Each row below holds a small network's activations on one input, seen along a few directions.
Each table varies a few parts of the input and shows all the possible inputs, shuffled.
Descriptions start from the smaller parts, as in this example, which fits no table here: one of 6 places along a line, together with either a single point or one of 9 places around a ring or (one of 3 separate values, together with one of 5 places around a ring).
Shared parts are said once, and a part with two or three values counts as separate values.
In the rows, 128 means zero.

Rows:
x1: [ 60 122  99 121 124 163 155  99 125 117 177 193 139 144 128]
x2: [106 139  75  95 160 171 155 110  74 145 170 147 113 107 104]
x3: [ 91 130  82 110 146 164 152 101 105 143 177 168 133 121 115]
x4: [ 83 121  91 117 137 168 148  94 113 135 178 175 136 127 127]
x5: [174 132 180 137 133 101  99 150 158 137  89  85 125 146 138]
x6: [184 130 180 133 132 110  97 152 138 141  84  72 119 143 136]
x7: [103 125  28 134 101 113 168 124  82  99 157 162 143  56 106]
x8: [149 128 194 145 116 100 102 143 177 121  86 102 126 161 150]
x9: [ 70 121  95 121 124 166 157  94 123 129 175 183 135 140 131]
x10: [145 119 200 150 109  99 101 144 175 113  87 109 127 168 149]
x11: [ 98 134  80 102 149 171 150 105  84 146 173 159 128 116 111]
x12: [178 123 123 163  90  51 113 172 140  98  66  81 135  81 124]
x13: [163 127 191 142 128 104  94 145 167 128  90  93 127 150 148]
x14: [187 139 173 122 144 110 100 159 130 139  82  62 106 133 126]
What is each input in this table made of?
> one of 2 separate values, together with either a single point or one of 6 places along a line
Changing only the choice among 2 separate values turns x5 into x3. The same change can be made to x6. Which row results?
> x11

Rows:
x15: [139 136  21  84 186 181 164 111  23 189 196 139 127  74  68]
x16: [ 64 145 157  99 160 193 124  79 159 151 183 190 140 185 155]
x17: [244 141 212 115 185 117  67 160 130 203  75  25 110 154 124]
x18: [ 30 115 160 131 111 165 155  98 167 105 153 200 119 201 145]
x19: [ 79 129 150 102 185 211 105  74 157 177 194 180 152 182 148]
x20: [ 33 105 168 140  84 161 153 109 154  90 153 210 133 220 145]
x21: [123  96 108 196  39  43 132 147 174  68  94 154 180  98 147]
x22: [118 143  23  83 168 187 169 111  35 154 178 130 105  68  94]
x23: [ 94 132  48  98 125 156 192 119  40  95 164 145  80  81  96]
x24: [174 117 231 151  72  74 112 195 141  75  25  54  84 193 130]
x25: [100 126 144 100 197 207 107  66 151 212 209 183 165 187 131]
x26: [154 141  92 159 113  70 101 125 178 130 127 132 190  60 155]
x27: [193 129  73 155 147  83  95 113 174 198 156 116 210  56 139]
x28: [ 99 147  42  85 149 169 167 121  27 122 169 151 108  77  85]
x29: [170 127  84 161 139  88  83 124 176 158 141 122 203  56 146]
x30: [ 72 116  51 119  60 142 210 135  35  68 135 152  83 111  97]
x31: [224 150 212 114 165 124  77 161 143 168  59  18  93 147 146]
x32: [199 138 229 127 127  92 103 173 151 106  50  39  72 159 142]
x33: [204 159 222 114 145 106  84 169 142 137  53  36  91 153 141]
x34: [118 101 101 190  70  46 122 143 183  82  95 152 170  82 137]
x35: [ 58 126 165 115 142 178 143  84 166 121 180 192 123 188 157]
x36: [147 114 105 176  99  56 110 133 182  97 124 144 175  69 147]
x37: [ 65 115  48 115  97 144 192 133  36  78 137 157  82  96  77]
x38: [169 121 226 143 104  79 105 189 148  89  24  53  76 176 121]
What is each input in this table made of?
> one of 4 separate values, together with one of 6 places along a line
Changing only the place on the line of 6 turns x23 into x22. The same change can be made to x35. Which row results?
> x19
Start at x17 and move only the place on the line of 6, one step at a time. The first step leads to x31. Which rows follow, in order?
> x33, x32, x38, x24
Change only the choice among 4 separate values in x37. List by row number the other rows that result.
> x18, x34, x38
